These are the activations of a small neural network, seen along a few directions. Each row is one input.
Each table varies a few parts of the input and shows all the possible inputs, shuffled.
A made-up example of a description, with smaller parts first: ring(5) and (point or line(9) or (values(2) and line(6))).
Shared parts are said once, and a part with two or three values counts as separate values.

Other details of the inputs vary at random and push rows far along three fixed directions, the same in every table; ignore that.

A family of inputs:
r1: [  4  11 -17 -11 -26   7   7  31  31 -13 -13]
r2: [-26  17  10 -10  39   6  13 -11 -38   2 -16]
r3: [ -4  -3  20  34  45   7 -11 -14  12   2  40]
r4: [ 15  11 -16   7 -30   1   3  31  12 -21 -12]
r5: [-24   1  14  -4  29  -3   7 -25 -19   8 -14]
r6: [ 11   8  -8   6 -32  -4  -1  20  26 -18  -7]
r7: [ -9 -10  11  22  48  13 -17  -9   2   4  51]
r8: [ -1  22   3  16  25  20   6  27  19 -30 -30]
r9: [ -1 -10   1 -13 -24 -15   8 -23 -25  18 -14]
r10: [  2  -7 -12   3 -11  -1  -8  -4  23   9  34]
r11: [  2 -10   2 -16 -27 -14   8 -29 -28  19 -11]
r12: [ 12 -15  -6 -11 -22 -19  10  -8 -27  11  -7]
r13: [ 12  -3   1 -15 -23 -11  -6  -1 -30   8  -8]
r14: [ 13 -18  -2   9  -6   4  -7  12   6   4  37]
r15: [ -1  21   5   8  28  24  -5  30  14 -31 -31]
r16: [-12   5  13  18  44  11 -14 -16  32   1  25]
r17: [ 21  -4 -13   2 -24   4  -5  34  13 -17 -20]
r18: [  9  -6   4 -19 -18  -9  -3 -12 -40  16 -11]
r19: [  9 -25  -4  14  -5 -11 -16 -19  28  20  46]
r20: [  8 -20  -4  14  -8 -10  -2  -6  21   0  27]
r21: [-16  16  18   1  36   0   3 -10 -23   0 -10]
r22: [-19  10  12 -13  32   4  -4 -17 -42   6 -11]
r23: [  7  14 -20  -7 -33   1  -4  21  27 -13 -14]
r24: [-13  20  -4  -1  27  13   3  24  36 -25 -31]
r25: [ 12 -16  -5 -18 -16 -12   1  -1 -28   7 -11]
r26: [  3 -20  -4  19 -11  -6  -7 -14  16  11  55]
r27: [-16   4  13  -6  33  -3  10 -16 -34   7 -23]
r28: [ -5  -4  -3 -19 -27  -9  16  -5 -18  10  -5]
r29: [-5 -1 13 29 42 10 -5 -2 14 -4 17]
r30: [  1   6  -3 -20 -21  -9   0 -13  -7  13 -16]
r31: [-18  33   5   1  30  15  -4  17  30 -22 -26]
r32: [ 14   4 -14   1 -28   4  13  37  12 -16  -8]
r33: [  5 -26  -2  15 -13  -9  -3 -15  15  15  60]
r34: [ 14   3  -9   8 -31   0   2  17  27 -17 -11]
r35: [  4  -2  -5 -21 -24  -8   2 -17  -8  17 -16]
r36: [-11   1  -6 -32 -16  -9  10 -13 -19  18  -8]
r37: [-20   8   9  -8  28   4  -1 -19  -3  11 -17]
r38: [-19  29   0  10  20  17   3  21  24 -32 -24]
r39: [ 14 -10   0 -14 -19  -4  -2  -8 -29  11 -12]
r40: [ 12   9  -8   5 -34   1   3  21  24 -18 -19]
r41: [ 18 -19   5  26   1  -6 -10 -12  11   8  44]
r42: [-19   6  18  -9  44   9  -1 -15 -37   7 -25]
r43: [  3  -4  -5 -15 -20  -9  15   2 -29   9  -2]
r44: [ 13 -21  -3  12  -4   3 -11   8   9   4  46]
Description of these inputs: line(4) and line(11).
The inputs of r40 and r30 match in every part but the line(4) part. If r38 is changed in the same way as r40 into r30, which row does it become?
Answer: r23
The inputs of r31 and r6 match in every part but the line(4) part. If r24 is changed in the same way as r31 into r6, which row does it become?
Answer: r20
Change only the line(4) part in r14. List by row number the other rows that result.
Answer: r1, r28, r32
A walk changes only the line(11) part. It starts at r12 and steps to r27. List the rest of the walk in order.
Answer: r29, r8, r41, r3, r21, r4, r2, r43, r32

A family of inputs:
r45: [  4 -19  -9   2 -22  -5   3  -3  20   6  31]
r46: [  0   9   6  12  42  13  -8  23  11 -19 -10]
r47: [-13  14   0   7  24  17 -11   6  23  -9  12]
r48: [  1  -2   1  18  34   8  -9  16  10 -15   4]
r49: [ -3  12 -10   2 -18   7   1  19  27 -17   4]
r50: [ -1  22  -8 -13  -7  14  -6  24  18 -14 -20]
r51: [-16  -8   1  -6   9 -17  11 -28 -12  24  26]
r52: [ -3  -2  11 -10   2 -11   4 -35 -13  13 -41]
r53: [ 20 -13   4  12  -5  10 -14  11   6   1  19]
r54: [  6   3  -1  16   0   0  -1  19   8 -21   3]
r55: [-10  -4   4  12   4   5   6  -9  19   9  35]
r56: [-11  10  12  -7  19 -12   2 -27  -9   4 -49]
r57: [ 11 -12  10  17  24  -3 -21  -8  -3   9  40]
r58: [ -4   5  -7   2 -18  12   6  20  30 -14   1]
r59: [-26  11  13 -16  53  15   0 -11  -6   6 -11]
r60: [-9  2 -7  4 21  5 -7 10 26 -7  9]
r61: [  5  18   5  21  10   1 -12   3  39 -21 -29]
r62: [ 21 -19  -5   8 -42  -2   3  11  -2  -2  13]
r63: [  8   4 -11 -20 -32   8  -2  18  11   0 -15]
r64: [  1   9  -2  21  16   5  11  28  17 -24  -8]
r65: [ 13   9 -10 -10 -26   4  -1  22 -18 -13 -32]
r66: [  9 -14  -2  -8  -5  -1   2  -2 -26   6 -11]
r67: [-26  10  10 -23  43   0  -1 -18 -19  14 -11]
r68: [ -8  14  -4 -34  -6  -8   0  -5 -24  11 -23]
r69: [  5 -21   8  -3  -2  -3  -6 -23 -37  23  17]
r70: [ -8  -8  16  13  22  -1  -5 -23 -22   8  31]
r71: [  8  -6 -16  -5 -41 -15   1   5  13   1  19]
r72: [ 17 -10  -6   0 -35 -23   9  -6 -26  12  13]
r73: [ -5 -10   0   6   8  10 -11  -8  17   9  31]
r74: [  2  14  12  23  15   6 -14 -11  33 -12 -15]
r75: [ -9   1   0  13   9  -8   1 -11  17   7  40]
r76: [ 12  10 -10  -3 -11   2  -2  27  -8 -19 -28]
r77: [ 19   0  -8 -16 -20   5   5  27 -12  -9 -38]
r78: [  1  12 -18 -24 -28  -6   1  13  -4  -4 -24]
r79: [ -3 -18  -9 -20 -29 -25   7 -22 -17  23  17]
r80: [  7  -1   1   1 -22   1  16   6 -17   1 -10]
r81: [-12   0   5  14  12  -1  -1 -20  13  12  46]
r82: [-14  -2  16   7  37   4  15 -15 -24   5   2]
r83: [ 20  -6  -6  19 -31  -5   2  10   4  -3  23]
r84: [-14   0  11 -10  20   3  16  -6 -34  -3 -25]
r85: [  6 -15 -10   5 -22  -6  10  -4  21  10  31]
r86: [  5  13   4 -20  -4   4  -2   5 -36   0 -32]
r87: [  5   6  10  23   4  10 -10  -3  39 -13 -21]
r88: [  5 -23 -11 -23 -26 -13   0 -22 -18  28  13]
r89: [-16   4   8  -9  24  -5  13  -5 -34  -4 -25]
The inputs of r65 and r69 match in every part but one. If r49 is changed in the same way as r65 into r69, which row does it become?
Answer: r58
The inputs of r47 and r73 match in every part but one. If r86 is changed in the same way as r47 into r73, which row does it become?
Answer: r53
What is each input in this table made of?
Answer: ring(5) and (point or (values(2) and line(4)))
Which other rows agree with r51 in the ring(5) part? List them by row number.
Answer: r46, r48, r56, r60, r64, r67, r79, r89
Change only the values(2) part in r49. List by row number the other rows that result.
Answer: r70
A walk changes only the line(4) part. It starts at r85 and steps to r45. List the rest of the walk in order.
Answer: r88, r59
